A small network was shown many inputs. Here are its activations along a few directions, one row for each input.
Each table varies a few parts of the input and shows all the possible inputs, shuffled.
Descriptions start from the smaller parts, as in this example, which fits no table here: one of 8 places around a ring, together with either a single point or (one of 2 separate values, together with one of 4 places along a line) or one of 9 places along a line.
Shared parts are said once, and a part with two or three values counts as separate values.

Other details of the inputs shift rows strongly along three fixed directions, in all tables alike. That doesn't count.
These rows show it; all are for the same input, with only those details redrawn:
[-27,-9,-2,16,-14,0,11,-16,-10,-19,-1]
[2,16,-11,-3,-4,14,-7,17,-7,1,8]
[-7,-9,9,-7,0,3,-1,-5,10,13,11]
[-26,0,-9,15,-12,0,7,-11,-10,-46,-8]
[-4,2,-1,-11,4,4,-7,3,12,-23,2]
[-4,15,-14,1,-5,11,-6,13,-8,-20,2]
[3,8,-3,-13,5,9,-10,11,8,-6,7]
[1,8,-4,-11,3,9,-9,10,7,-8,6]

Rows:
r1: [10,-15,10,-15,14,-6,0,-17,15,-7,3]
r2: [5,1,-11,-10,1,-3,-13,11,11,-5,3]
r3: [-26,-20,15,13,-6,-5,7,-12,-2,6,-10]
r4: [13,11,-13,-5,6,2,-16,13,9,-15,7]
r5: [-18,-14,16,11,-5,-4,23,-16,4,13,-3]
r6: [-20,-12,6,13,-2,-1,12,-29,6,-17,-3]
r7: [-8,-7,2,-4,-1,5,4,-10,9,11,0]
r8: [12,-16,7,-30,20,-8,-12,-11,26,-9,-7]
r9: [-16,-3,5,21,-9,2,22,-10,-8,-3,-7]
r10: [7,-3,22,-9,21,1,-4,-3,22,19,1]
r11: [-9,-6,14,17,-4,4,18,-10,-5,30,3]
r12: [25,30,-14,5,-10,8,0,26,-24,14,3]
r13: [-11,-18,3,4,-10,-13,4,-25,-7,14,-3]
r14: [-2,3,-6,-5,2,10,-6,0,2,15,-1]
r15: [3,-9,9,-14,8,-20,-5,-9,16,-19,-16]
r16: [7,7,0,-14,9,8,-13,9,16,-20,5]
r17: [19,0,8,-1,5,4,8,7,-10,40,8]
r18: [-4,-13,-3,10,-9,-1,16,-18,-14,-4,0]
r19: [-5,4,-8,18,-11,-7,9,9,-10,-13,-3]
r20: [7,2,2,-12,1,-15,-1,0,7,-23,-14]
r21: [-3,-17,7,-7,10,-14,4,-12,7,-20,-19]
r22: [3,-11,25,-11,10,0,0,3,23,18,8]
r23: [2,7,8,-9,16,-1,-12,8,21,-49,-10]
r24: [14,11,-7,-6,2,-4,-8,-6,1,-21,1]
r25: [24,32,-14,9,-8,8,-2,24,-28,14,3]
r26: [-8,-13,4,10,-6,-9,24,-12,-14,-7,-9]
r27: [-1,-9,0,5,-5,-4,14,-2,-14,6,-10]
r28: [13,9,5,7,-1,-3,0,3,-18,35,5]
r29: [-5,8,-22,23,-20,4,5,7,-22,-3,6]
r30: [-14,5,-18,24,-17,-5,2,11,-24,-11,-14]
r31: [-22,-10,3,16,-16,5,12,-11,-14,16,8]
r32: [-10,-17,19,-7,7,-7,10,-12,23,3,-8]
r33: [13,14,-16,-6,-9,2,-7,7,-13,4,0]
r34: [5,21,-20,12,-11,3,1,29,-18,-4,-1]
r35: [6,-2,21,-5,14,6,-11,9,9,36,10]
r36: [6,12,-13,2,-5,-1,-6,27,-5,-1,-4]
r37: [3,4,6,-19,13,0,-14,15,23,-32,-11]
r38: [7,-10,13,-10,9,-13,-7,-23,12,8,6]
r39: [11,15,3,-17,12,7,-12,26,15,-16,-1]
r40: [0,-2,8,-1,9,8,-3,-11,7,32,10]
r41: [5,2,2,11,-2,-3,2,12,-5,22,8]
r42: [11,6,-14,-13,5,1,-23,18,10,2,1]
r43: [-19,-15,7,8,-8,0,17,-24,3,11,3]
r44: [5,-5,2,9,-4,-1,18,-2,-14,6,-3]
r45: [0,7,-6,-15,9,6,-22,10,13,-26,-6]
r46: [-9,-3,5,6,-1,4,6,-1,-2,21,-8]
r47: [5,11,-19,-1,-5,1,-6,15,-4,-6,7]
r48: [-21,9,-14,30,-12,11,-2,-6,-28,-21,-4]
r49: [15,4,6,-14,8,13,-2,5,16,41,17]
r50: [16,12,-2,-5,14,-4,-18,22,9,-1,1]
r51: [-26,-8,0,14,-2,-4,1,-22,4,-61,-10]
r52: [3,16,-12,15,-18,-3,13,8,-30,1,-5]
r53: [2,-15,0,-8,0,-2,5,-11,-2,10,0]
r54: [16,-9,8,-11,14,2,-5,-8,0,39,12]
r55: [10,-10,15,-11,21,-12,-2,-10,14,-17,-9]
r56: [2,-25,15,-20,11,-12,7,-23,20,3,4]
r57: [-22,-15,4,13,-14,4,7,-11,-10,18,5]
r58: [15,3,-1,-8,-7,0,1,0,-7,38,14]
r59: [3,15,-20,11,-1,2,-15,10,-10,-16,3]
r60: [20,20,-14,-3,-8,6,-4,9,-12,6,7]
- Describe the family of inputs behind these rows. => one of 2 separate values, together with one of 5 places around a ring, together with one of 6 places along a line
- Changing only the place on the line of 6 turns r46 into r5. The same change can be made to r42. Which row results? => r47
- Which other rows does r44 become when the choice among 2 separate values takes its other values? List them by row number. => r18
- Start at r45 and move only the place on the ring of 5, one step at a time. The first step leads to r42. Which rows follow, in order? => r13, r8, r14
- Start at r14 and move only the place on the line of 6, one step at a time. The first step leads to r7. Which rows follow, in order? => r43, r49, r6, r40
